[127 121 133 150 143 107 112] ⇒ 127
[120 130 126 157] ⇒ 120
[118 115 116 154] ⇒ 118
[102 144 146 145 112] ⇒ 102
[100 125 148 124 130] ⇒ 100
[143 142 140 130 154] ⇒ 143
[120 135 107 132] ⇒ 120
[125 109 120 100 120 118 131] ⇒ 125
---
Input:
[[130 138 118 132]
 [153 112 149 147]
 [119 152 135 105]]
Output: 135

Input:
[[112 100 134 139]
 [117 149 131 117]
 [138 147 121 124]]
Output: 121

Input:
[[138 153 130 114]
 [119 135 144 149]
 [125 115 141 141]]
Output: 141

Input:
[[135 131 131 125]
 [101 116 116 139]
 [123 128 140 126]]
Output: 140

Input:
[[119 149 138 155]
 [105 120 139 110]
 [146 106 121 100]]
Output: 121

Input:
[[116 103 120 113]
 [139 108 126 112]
 [117 146 145 110]]
Output: 145

Input:
[[127 131 120 112]
 [123 125 126 133]
 [105 121 115 101]]
Output: 115

Input:
[[155 150 143 151]
 [126 158 145 143]
 [144 155 138 133]]
Output: 138
---
[[152 109 143 102 102 145]
 [155 105 143  98 100 147]] value 143

[[123 142 108 109 132 119 112]
 [139 107 140 124 117 150 141]] value 140

[[116 136 149 102 115 112]
 [149 117 124 120 143 149]] value 124

[[123 138 115 142 132 149 129]
 [145 121 133 118 108 132 148]] value 133

[[127 132 128 118 139 120]
 [129 114 127 131 101 141]] value 127

[[138 148 143 107]
 [117 139 137 138]] value 137

[[149 100 123 123 116]
 [133 114 127 125 109]] value 127
---
119	131	140	130	128	151
122	126	124	125	130	115
129	125	115	130	128	119
--> 128

121	151	150	105	133	106	101
106	131	130	130	107	139	140
122	153	152	102	133	104	99
--> 106

108	125	123	111	105	148
113	123	123	141	114	138
150	132	126	143	145	100
--> 105

135	137	136	138	138
134	112	134	111	111
137	106	138	106	107
--> 138

141	155	144	126
147	155	122	125
118	155	132	134
--> 144

129	131	125	135	126	130
141	116	130	114	121	126
138	132	140	129	115	149
--> 126
---
[[138 145 149 136 121 114]
 [123 107 145 108 151 142]] ⇒ 138, 142

[[150 110 105 141]
 [114 133 142 146]
 [120 136 118 112]] ⇒ 150, 112

[123 103 141 146] ⇒ 123, 146

[110 135 146 157 129 141] ⇒ 110, 141

[123 152 157 144] ⇒ 123, 144

[107 147 149 143 125 147 146] ⇒ 107, 146

[155 112 128 110 122 143 127] ⇒ 155, 127
---
[157 112 125 150 118] => 125

[[141 157 125 122]
 [123 131 107 143]] => 123

[[146 144 151 149 103]
 [135 118 125 117 115]] => 117

[122 103 101 145 137 125  98] => 103

[[116 127 110 132 143]
 [156 123 136 122 147]
 [138 126 132 129 141]] => 122

[129 144 150 119 122 133 140] => 129

[116 103 151 148 140] => 140

[[100 139 128 150 123 110 119]
 [131 149 107 123 142 156 110]
 [126 143 130 135 120 103 141]] => 107

[110 150 128 106] => 128

[109 139 130 124  99 127] => 124
---
[[150 108 122 116 112 131 130]
 [110 146 150 131 134 147 142]
 [116 120 135 140 114 117 145]] | 147

[[115 140 101 133 119 118]
 [117 146 108 105 116 122]
 [126 137 112 122 142 155]] | 116

[[132 125 120 114]
 [149 146 153 134]
 [137 133 130 140]] | 153

[[106 153 105 105 144]
 [148 128 150 117 102]
 [112 123 125 143 129]] | 117

[[117 157 115 147]
 [133 112 132 126]
 [136 122 138 132]] | 132

[[135 142 105 135 128 142 151]
 [117 133 116 135 128 107 144]
 [129 110 145 112 128 132 100]] | 107

[[139 145 145 143 143 143 140]
 [141 145 140 136 150 142 139]
 [140 144 142 145 142 152 142]] | 142

[[135 155 106 103 147]
 [123 137 127 127 142]
 [127 110 137 116 129]] | 127

[[117 155 106 143 145 135]
 [152 109 112 154 147 120]
 [111 151 102 136 139 129]] | 147
---
[106 127 153 124 126 150 109] | 124
[125 133 115 139 122 151 123] | 139
[133 135 119 123 107 137 142] | 123
[102 142 138 131 117 112 140] | 131
[134 116 111 141 130 106 130] | 141
[106 142 104 148 139 101 126] | 148
---
[125 123 149 105 121 131] >> 131
[141 145 116 127 147 105] >> 105
[147 103 125 119 127] >> 127
[132 119 118 134 150] >> 150
[100 143 134 134] >> 134
[116 132 100 127 123 139] >> 139
[112 125 118 137  99 121] >> 121
